Each row below holds a small network's activations on one input, seen along a few directions.
In each table, some parts of the input vary, and every possible input appears once, in random order.
Descriptions start from the smaller parts, as in this example, which fits no table here: one of 2 separate values, together with either a single point or one of 11 places along a line or (one of 6 places along a line, together with one of 8 places around a ring).
Shared parts are said once, and a part with two or three values counts as separate values.
In the rows, 128 means zero.

Other details of the inputs vary at random and push rows far along two fixed directions, the same in every table; ignore that.

Rows:
x1: [106 120 181 163 160  98 204 225 109 218  78 187]
x2: [ 83  56 181  65 105  50 109  94 118  99 152  63]
x3: [ 95 115 184 147 148 112 221 221 118 208  86 200]
x4: [157  41 169  69 103  39  97  87 144  78 150  69]
x5: [152 144 120 112 123 134  91 119 136 119 136 119]
x6: [154 166  94 118 123 176 111 101 148 119 148 121]
x7: [136 145 117 134 125 165 122 123 148 104 121 140]
x8: [171 194  70 154 139 189 109 103 141 130 119 124]
x9: [149 184  84 143 131 197 143 115 144 134 121 148]
x10: [156  48 184  61 105  34 119 141 137 108 139  86]
x11: [ 94 121 182 147 147 117 203 216 118 206 103 193]
x12: [154 173  89 168 124 186 117 122 142 105 106 141]
x13: [172 189  69 152 124 192 124 105 143 122 116 130]
x14: [130  38 187  60 111  42 103  99 144  95 170  85]
x15: [121 159  90 144 135 150 117 111  68 115 145 131]
x16: [ 40 107 146 163 157 105 218 218  77 211 101 193]
x17: [ 92 180  64 177 114 184 116  96 123 105 135 113]
x18: [135  33 185  58 110  39 114  98 145  90 156  86]
x19: [119 145  87 116 118 117 100 104 100  86 166  91]
x20: [138  45 183  65 117  35  86  95 134 103 159  82]
x21: [ 97 169  67 171 118 204 104  79 118 100 133 119]
x22: [ 80 105 195 192 175  89 231 219 102 237  68 209]
x23: [145 190  85 161 133 198  86 109 140 111 121 142]
x24: [163 200  69 142 132 199  95  94 140 128 132 129]
x25: [156 130 120 128 129 131  87 114 142  98 125 105]
x26: [135 129 130 118 121 147 102 120 148 100 142 123]
Description of these inputs: either one of 6 places along a line or (one of 4 places along a line, together with one of 5 places around a ring).
Change only the place on the ring of 5 in x12. List by row number the other rows that result.
> x7, x23, x25, x26
Change only the place on the line of 4 in x23. List by row number the other rows that result.
> x5, x20, x24

Rows:
x27: [ 77  65 180  97 131  47 170 185  93 170 135 132]
x28: [138 137 136 150 140 145 113 127 143 134 109 141]
x29: [114 163  75 136 105 181  98  75 141  82 141  98]
x30: [ 99 189  86 207 141 193 139 113 104 129 102 164]
x31: [162  44 182  81 110  39 104 113 157 103 133  77]
x32: [139 164 118 140 127 177  98 117 156 111 127 139]
x33: [ 90 125 160 158 147 138 197 147 130 197 103 177]
x34: [121 117 104 122 113 127  79  77 127  66 156  91]
x35: [184 148  98 101 124 138  53  83 141  87 148  88]
x36: [162 119 109  72 115 119  90  61 140  98 170  77]
x37: [116  75 207  85 137  54 154 198 119 180 127 143]
x38: [ 89 151 115 148 134 145 174 163 102 169 115 145]
x39: [169 163  97 136 130 156 138 133 139 125 117 139]
x40: [144 148 134 171 152 131 177 183 119 192  87 170]
x41: [160 190  80 136 125 203 116 124 138 117 133 148]
x42: [ 93 116 152 151 146  91 170 168  76 172 112 151]
x43: [132  92 121  84 116  80  83  98 108  81 171  76]
x44: [ 98  47 166  74 106  53 106 113 127  90 159  80]
x45: [160 175  88 163 127 190 132 112 160 104 106 148]
x46: [113 130 151 147 133 156 170 170 141 153 107 177]
What is each input in this table made of?
> one of 2 separate values, together with either a single point or one of 4 places along a line or one of 5 places around a ring
The inputs of x33 and x36 match in every part but the choice among 2 separate values. If x29 is changed in the same way as x33 into x36, which row does it become?
> x38
Change only the place on the ring of 5 in x40. List by row number the other rows that result.
> x35, x37, x39, x41
